<168>: [-5.12, -3.51, -7.18, -2.25, -8.12, -7.90, 2.61, -6.97, -2.73, -1.28, 3.22, 2.14, -6.37, 3.93]
<213>: [3.48, 5.42, 5.19, -1.46, 5.04, -4.26, 0.75, -3.32, 1.06, -4.03, -4.65, -7.70, -3.74, -6.71]
<170>: [3.74, 5.31, 5.92, -0.88, 5.40, -4.05, -0.78, -3.09, 2.63, -3.02, -4.70, -7.75, -3.38, -6.92]
find: [-5.13, -3.52, -7.18, -2.25, -8.12, -7.90, 2.61, -6.96, -2.74, -1.29, 3.22, 2.13, -6.36, 3.94]
<168>
find: [3.76, 5.31, 5.91, -0.89, 5.40, -4.05, -0.78, -3.08, 2.62, -3.03, -4.70, -7.75, -3.39, -6.94]
<170>

<188>: [3.73, 3.22, -4.22, 0.08, -1.92, 1.39, 6.59, -1.18]
<139>: [-3.59, 0.62, 3.01, -0.45, -1.79, -3.30, -0.44, 5.43]
<126>: [-2.76, 2.03, -2.87, 4.42, -5.77, 0.05, 1.16, -4.37]
<218>: [0.65, 4.42, -2.04, 3.85, -0.21, 0.13, 2.14, 3.74]
<22>: [-9.16, 2.88, 0.95, 9.62, -7.70, -3.11, -2.53, 1.01]
<213>: [0.72, 3.42, 0.37, 4.77, 0.42, 0.00, 2.58, 5.19]
<170>: [-7.95, 2.34, 0.38, 7.42, -6.95, -3.05, -1.61, 0.78]
<65>: [-6.29, 1.68, -0.03, 5.33, -4.34, -2.95, -1.24, 1.72]
<157>: [-0.73, 3.18, -5.23, 4.70, -2.52, 1.13, 0.94, -3.38]
<78>: [-0.70, -0.67, 4.88, -0.18, 0.61, -2.58, 2.51, 7.19]
<168>: [0.72, 3.42, 0.37, 4.77, 0.42, 0.00, 2.58, -3.52]
<102>: [-3.10, 0.58, 0.06, -0.37, -2.24, -2.82, 0.76, 2.44]
find: [-3.10, 0.59, 0.05, -0.37, -2.23, -2.82, 0.76, 2.44]
<102>
find: [0.64, 4.41, -2.05, 3.88, -0.20, 0.13, 2.14, 3.74]
<218>

<78>: [1.85, 0.50, -3.82, 7.98, 0.42, -4.72, 2.50, 1.27, -3.48, -5.16, 3.58, 5.82, -2.49]
<218>: [2.09, 0.44, -1.62, 2.96, 0.20, -3.13, 1.64, 1.04, -1.88, -2.47, 2.19, 2.06, -1.92]
<170>: [0.66, 0.14, -1.33, 5.66, 0.90, -2.49, 1.74, 0.30, -2.29, -1.79, 1.42, 2.57, -1.59]
<188>: [1.84, 0.25, -3.63, 7.39, -0.09, -4.60, 2.22, 1.19, -2.65, -5.01, 3.16, 5.08, -2.14]
<65>: [2.26, 0.23, -3.75, 7.12, 0.19, -4.88, 2.69, 1.28, -3.09, -4.86, 3.81, 5.49, -2.35]
<126>: [-0.84, 0.55, -1.61, 6.11, 0.82, -1.60, 0.60, -0.09, -2.15, -2.58, 0.84, 3.44, -0.73]
<213>: [-0.02, 0.04, -1.42, 4.28, 0.42, -1.74, 0.96, -0.02, -1.43, -1.84, 1.24, 2.82, -0.56]
find: [0.66, 0.14, -1.33, 5.66, 0.90, -2.49, 1.74, 0.29, -2.30, -1.80, 1.42, 2.56, -1.59]
<170>
find: [1.84, 0.50, -3.83, 7.97, 0.41, -4.71, 2.49, 1.26, -3.47, -5.15, 3.58, 5.82, -2.48]
<78>
find: [-0.82, 0.55, -1.61, 6.11, 0.81, -1.60, 0.60, -0.10, -2.15, -2.59, 0.82, 3.45, -0.71]
<126>
find: [2.26, 0.21, -3.76, 7.12, 0.20, -4.88, 2.70, 1.27, -3.07, -4.86, 3.82, 5.48, -2.35]
<65>
find: [2.06, 0.45, -1.60, 2.94, 0.21, -3.14, 1.66, 1.03, -1.88, -2.47, 2.18, 2.05, -1.93]
<218>

<65>: [-3.56, 3.75, 3.31, -3.01, -3.12]
<78>: [1.41, 5.62, -5.30, -3.48, -3.99]
<157>: [-5.06, -5.73, 3.13, -6.23, 5.98]
<126>: [1.04, -0.46, 2.89, 3.97, 5.95]
<102>: [5.81, 4.37, 4.64, 2.88, -8.64]
<139>: [6.68, 5.79, 3.85, 7.49, -7.67]
find: [-3.56, 3.75, 3.31, -3.01, -3.12]
<65>
find: [6.69, 5.79, 3.85, 7.49, -7.67]
<139>
find: [5.81, 4.35, 4.63, 2.89, -8.66]
<102>
find: [-5.04, -5.74, 3.10, -6.24, 5.98]
<157>
find: [1.03, -0.46, 2.90, 3.97, 5.94]
<126>

<22>: [0.85, -1.56, 3.93, 2.12, 1.08, 3.18, -6.12, 4.41, 5.57, 5.45, -3.09]
<78>: [-5.09, -3.35, -6.37, 0.33, -7.07, -7.85, -3.86, -2.37, 1.47, -1.83, 4.42]
<126>: [-3.20, -3.58, -4.14, -1.21, -6.09, -0.12, 0.98, 0.49, -3.68, -0.64, 0.53]
<102>: [3.89, 5.30, 5.52, 1.03, 5.37, -1.52, 0.54, 0.64, 2.96, -0.98, -7.04]
<218>: [-2.37, -4.48, -0.86, 1.37, -1.79, 6.35, -2.03, 5.29, 4.59, 1.34, 2.41]
<157>: [-0.06, -1.60, 1.81, 1.72, -1.32, -5.33, -2.20, -3.80, 1.03, 2.34, -3.99]
<168>: [-3.37, -2.55, -4.11, -0.50, -2.37, 1.06, 3.72, -0.24, -2.84, 3.82, -1.34]
<170>: [-5.09, -3.35, -6.37, 0.33, -7.07, -7.85, 2.91, -4.32, -0.54, 3.08, 0.30]
<139>: [0.41, -0.26, 2.06, -3.67, 1.91, -0.15, -0.98, -1.64, 2.57, 0.60, 7.08]
find: [-3.20, -3.57, -4.15, -1.21, -6.08, -0.12, 0.99, 0.48, -3.70, -0.64, 0.52]
<126>
find: [-2.37, -4.48, -0.87, 1.36, -1.79, 6.34, -2.03, 5.29, 4.60, 1.35, 2.41]
<218>
find: [3.88, 5.30, 5.53, 1.02, 5.37, -1.52, 0.53, 0.64, 2.96, -0.99, -7.04]
<102>
find: [0.86, -1.56, 3.93, 2.10, 1.08, 3.19, -6.12, 4.40, 5.56, 5.46, -3.09]
<22>
find: [-3.36, -2.55, -4.11, -0.50, -2.37, 1.06, 3.72, -0.24, -2.84, 3.83, -1.34]
<168>

